A small network was trained on invented records. Each row is its activation on one of them, seen along a few directions.
Each row is followed by the record's values for the fields ZOLO, SIL, ZUDA, GEKA, VEFO.
A field that a record lacks is written absent.
Other fields move the rows too, some of them a lot.
(in the rows, 500 means zero)
Strong random noise was added to every row along 2 fixed directions; ignore it. To show where, here is one row again and again, with new noise each time:
[828 438 436 446 531 749 572 566 365 482 890 522 788 348 826 533 680]
[813 406 432 533 393 602 377 544 330 543 388 478 574 364 553 546 370]
[803 431 427 490 388 781 403 430 256 614 768 722 765 219 632 392 653]
[810 392 431 566 353 528 315 558 332 549 175 424 478 393 458 575 230]

[467 591 460 592 365 432 370 379 429 692 387 641 482 427 387 477 434]	(ZOLO lor; SIL zep; ZUDA poro; GEKA fupu; VEFO fafib)
[293 478 470 502 511 391 459 403 398 645 330 659 392 584 340 463 522]	(ZOLO mib; SIL rab; ZUDA zuk; GEKA fupu; VEFO lebu)
[516 434 569 586 455 542 295 475 463 454 266 557 367 329 355 436 389]	(ZOLO mib; SIL rab; ZUDA poro; GEKA kuva; VEFO lebu)
[477 511 443 579 507 709 441 502 556 405 649 526 532 378 498 287 556]	(ZOLO absent; SIL absent; ZUDA zuk; GEKA kuva; VEFO fafib)
[456 352 631 453 606 511 434 378 588 474 583 630 546 558 593 605 647]	(ZOLO mib; SIL rab; ZUDA zuk; GEKA fupu; VEFO lebu)
[605 434 436 538 403 592 391 577 546 329 217 317 424 396 434 466 256]	(ZOLO mib; SIL rab; ZUDA zuk; GEKA kuva; VEFO fafib)
[526 407 524 496 358 401 443 289 359 750 511 849 575 438 330 446 506]	(ZOLO absent; SIL absent; ZUDA zuk; GEKA fupu; VEFO fafib)
[607 455 500 460 440 620 545 447 345 543 655 611 644 354 513 470 614]	(ZOLO mib; SIL rab; ZUDA zuk; GEKA kuva; VEFO lebu)
[406 686 388 544 428 612 583 587 529 365 784 444 575 422 520 390 605]	(ZOLO lor; SIL zep; ZUDA zuk; GEKA fupu; VEFO fafib)
[562 491 469 503 647 465 632 634 655 429 535 247 441 550 611 570 390]	(ZOLO absent; SIL absent; ZUDA poro; GEKA kuva; VEFO fafib)
[546 482 508 474 470 602 488 340 471 643 732 777 610 301 505 327 639]	(ZOLO absent; SIL absent; ZUDA poro; GEKA kuva; VEFO fafib)
[618 543 432 432 390 808 473 421 337 532 895 662 812 157 662 198 733]	(ZOLO mib; SIL rab; ZUDA zuk; GEKA kuva; VEFO fafib)
[607 540 429 391 600 431 663 560 440 582 697 571 613 665 736 618 594]	(ZOLO mib; SIL rab; ZUDA zuk; GEKA fupu; VEFO fafib)
[556 549 473 411 514 488 661 640 395 461 518 445 511 616 557 532 439]	(ZOLO mib; SIL rab; ZUDA zuk; GEKA kuva; VEFO lebu)
[615 551 489 541 489 283 526 510 473 626 245 476 387 591 418 658 291]	(ZOLO absent; SIL absent; ZUDA poro; GEKA fupu; VEFO fafib)
[720 453 552 413 567 432 565 536 454 531 393 401 457 620 716 728 365]	(ZOLO mib; SIL rab; ZUDA poro; GEKA kuva; VEFO lebu)
[561 440 524 518 444 545 376 520 518 477 324 382 334 401 428 479 396]	(ZOLO mib; SIL rab; ZUDA poro; GEKA kuva; VEFO lebu)
[621 394 561 408 894 498 643 715 761 243 675 151 487 757 898 804 579]	(ZOLO mib; SIL rab; ZUDA poro; GEKA kuva; VEFO lebu)
[404 610 437 451 321 491 349 398 344 669 355 697 558 375 201 417 379]	(ZOLO mib; SIL rab; ZUDA zuk; GEKA fupu; VEFO lebu)
[654 363 433 423 630 546 535 651 654 324 569 266 442 591 678 574 524]	(ZOLO mib; SIL rab; ZUDA zuk; GEKA kuva; VEFO fafib)
[257 683 439 547 382 480 378 373 445 532 454 619 430 437 172 303 500]	(ZOLO absent; SIL absent; ZUDA zuk; GEKA fupu; VEFO lebu)
[405 588 435 547 503 465 537 485 531 482 545 509 483 562 451 485 468]	(ZOLO absent; SIL absent; ZUDA zuk; GEKA fupu; VEFO fafib)
[516 496 475 565 612 446 581 586 618 419 469 276 477 614 567 574 464]	(ZOLO absent; SIL absent; ZUDA zuk; GEKA fupu; VEFO fafib)
[392 530 539 432 524 540 518 375 547 565 663 618 497 414 444 386 604]	(ZOLO absent; SIL absent; ZUDA poro; GEKA kuva; VEFO lebu)
[441 605 461 508 614 458 636 602 670 327 519 283 473 629 575 559 463]	(ZOLO absent; SIL absent; ZUDA zuk; GEKA fupu; VEFO fafib)
[488 467 537 372 576 543 401 243 432 594 800 883 615 524 514 413 842]	(ZOLO mib; SIL rab; ZUDA zuk; GEKA fupu; VEFO lebu)
[270 659 490 519 489 404 445 429 461 484 514 584 439 510 255 403 501]	(ZOLO absent; SIL absent; ZUDA zuk; GEKA fupu; VEFO lebu)
[537 567 411 408 537 603 639 569 527 438 834 511 679 449 654 529 571]	(ZOLO mib; SIL rab; ZUDA zuk; GEKA fupu; VEFO fafib)
[439 584 519 514 539 469 528 553 587 393 396 337 373 485 455 468 396]	(ZOLO absent; SIL absent; ZUDA poro; GEKA kuva; VEFO lebu)
[392 601 479 437 619 409 589 585 600 435 607 377 413 551 493 527 433]	(ZOLO absent; SIL absent; ZUDA poro; GEKA kuva; VEFO lebu)
[428 430 497 532 353 504 494 244 348 708 574 860 557 468 400 450 635]	(ZOLO absent; SIL absent; ZUDA zuk; GEKA fupu; VEFO fafib)
[564 566 440 515 431 601 555 573 512 370 623 450 535 385 508 325 586]	(ZOLO lor; SIL zep; ZUDA zuk; GEKA kuva; VEFO fafib)
[689 366 548 555 327 331 358 424 340 619 242 587 445 539 500 610 335]	(ZOLO mib; SIL puna; ZUDA zuk; GEKA fupu; VEFO fafib)
[439 416 443 538 524 487 502 459 470 555 536 552 498 469 539 551 473]	(ZOLO mib; SIL rab; ZUDA zuk; GEKA fupu; VEFO fafib)
[603 368 490 531 514 481 368 325 402 636 232 613 534 568 509 511 412]	(ZOLO mib; SIL rab; ZUDA zuk; GEKA fupu; VEFO fafib)
[697 454 449 465 465 580 478 520 422 531 426 357 545 327 711 452 410]	(ZOLO mib; SIL rab; ZUDA poro; GEKA kuva; VEFO fafib)
[536 475 465 515 523 442 681 618 426 411 389 445 523 572 620 614 466]	(ZOLO mib; SIL rab; ZUDA zuk; GEKA fupu; VEFO fafib)
[688 465 481 588 415 633 368 616 483 362 267 323 442 424 532 455 306]	(ZOLO mib; SIL rab; ZUDA zuk; GEKA kuva; VEFO fafib)
[535 501 479 567 516 404 509 488 491 570 446 471 513 571 443 534 439]	(ZOLO absent; SIL absent; ZUDA zuk; GEKA fupu; VEFO fafib)
[521 434 543 452 675 505 589 585 520 409 492 397 590 630 661 687 418]	(ZOLO mib; SIL rab; ZUDA zuk; GEKA fupu; VEFO lebu)
[372 618 492 548 417 562 434 379 395 627 514 710 427 407 295 378 492]	(ZOLO absent; SIL absent; ZUDA poro; GEKA fupu; VEFO lebu)
[381 456 561 491 434 415 407 370 550 532 264 498 390 501 255 432 405]	(ZOLO absent; SIL absent; ZUDA zuk; GEKA fupu; VEFO lebu)
[309 448 539 529 526 467 215 504 697 403 310 393 308 500 318 373 467]	(ZOLO mib; SIL rab; ZUDA zuk; GEKA fupu; VEFO lebu)
[391 482 547 443 576 388 594 469 628 437 486 331 452 625 477 548 527]	(ZOLO absent; SIL absent; ZUDA zuk; GEKA fupu; VEFO lebu)
[547 513 506 477 445 585 465 504 480 448 437 480 506 437 395 497 438]	(ZOLO mib; SIL rab; ZUDA zuk; GEKA kuva; VEFO lebu)

Here are new rows. What are their fields?
[595 535 481 415 521 616 568 371 342 681 730 753 613 422 483 489 633]	(ZOLO mib; SIL rab; ZUDA poro; GEKA kuva; VEFO lebu)
[501 581 446 459 651 418 725 574 611 441 764 395 601 673 686 639 623]	(ZOLO absent; SIL absent; ZUDA zuk; GEKA fupu; VEFO fafib)
[397 549 494 538 398 613 366 331 398 522 596 668 541 283 308 177 609]	(ZOLO absent; SIL absent; ZUDA zuk; GEKA kuva; VEFO lebu)
[535 553 381 575 361 648 517 438 343 562 455 612 524 429 420 470 466]	(ZOLO mib; SIL rab; ZUDA zuk; GEKA fupu; VEFO fafib)
[409 501 469 513 505 644 466 420 428 508 825 576 570 368 439 259 738]	(ZOLO absent; SIL absent; ZUDA zuk; GEKA kuva; VEFO lebu)
[396 277 548 470 671 443 497 588 733 506 535 493 422 707 552 534 661]	(ZOLO mib; SIL rab; ZUDA zuk; GEKA fupu; VEFO fafib)
[698 365 507 507 621 727 371 508 532 440 763 520 632 441 755 432 672]	(ZOLO mib; SIL rab; ZUDA zuk; GEKA kuva; VEFO fafib)
[674 485 490 580 530 678 512 521 484 481 592 471 575 371 610 363 530]	(ZOLO absent; SIL absent; ZUDA poro; GEKA kuva; VEFO fafib)
[447 621 451 539 502 378 569 476 520 577 459 583 473 573 452 611 407]	(ZOLO absent; SIL absent; ZUDA poro; GEKA fupu; VEFO fafib)
[337 474 519 539 548 639 409 504 548 552 702 599 529 409 421 318 813]	(ZOLO mib; SIL rab; ZUDA zuk; GEKA fupu; VEFO lebu)
[609  97 711 515 657 414 273 408 596 522 248 583 424 607 525 543 518]	(ZOLO mib; SIL rab; ZUDA zuk; GEKA kuva; VEFO lebu)
[551 514 532 507 475 572 506 388 387 653 644 650 522 337 470 382 587]	(ZOLO absent; SIL absent; ZUDA poro; GEKA kuva; VEFO lebu)
[359 495 518 511 667 513 575 734 569 361 580 332 556 515 539 500 573]	(ZOLO mib; SIL rab; ZUDA zuk; GEKA fupu; VEFO lebu)
[532 504 447 454 639 417 712 681 492 404 452 140 477 733 799 816 367]	(ZOLO mib; SIL rab; ZUDA zuk; GEKA fupu; VEFO lebu)
[546 619 456 468 509 378 666 447 439 671 688 625 595 524 526 608 590]	(ZOLO absent; SIL absent; ZUDA poro; GEKA fupu; VEFO fafib)
[568 528 531 435 463 667 539 344 396 579 803 658 698 381 569 430 762]	(ZOLO mib; SIL rab; ZUDA zuk; GEKA fupu; VEFO lebu)
[481 387 457 489 495 586 436 360 495 638 671 635 549 408 444 344 613]	(ZOLO absent; SIL absent; ZUDA zuk; GEKA kuva; VEFO fafib)
[457 473 574 406 644 560 628 514 608 391 793 455 593 581 587 463 602]	(ZOLO absent; SIL absent; ZUDA zuk; GEKA kuva; VEFO lebu)
[726 419 408 441 443 631 556 489 305 607 579 667 610 477 612 498 548]	(ZOLO mib; SIL rab; ZUDA zuk; GEKA kuva; VEFO fafib)
[643 568 389 523 411 870 459 532 355 544 851 641 737 231 616 273 638]	(ZOLO mib; SIL rab; ZUDA zuk; GEKA kuva; VEFO fafib)
[587 444 449 499 548 641 635 548 493 343 643 420 651 455 754 601 581]	(ZOLO mib; SIL rab; ZUDA zuk; GEKA fupu; VEFO fafib)
[548 739 361 512 333 490 410 495 355 582 238 473 491 300 374 453 256]	(ZOLO mib; SIL rab; ZUDA poro; GEKA fupu; VEFO fafib)
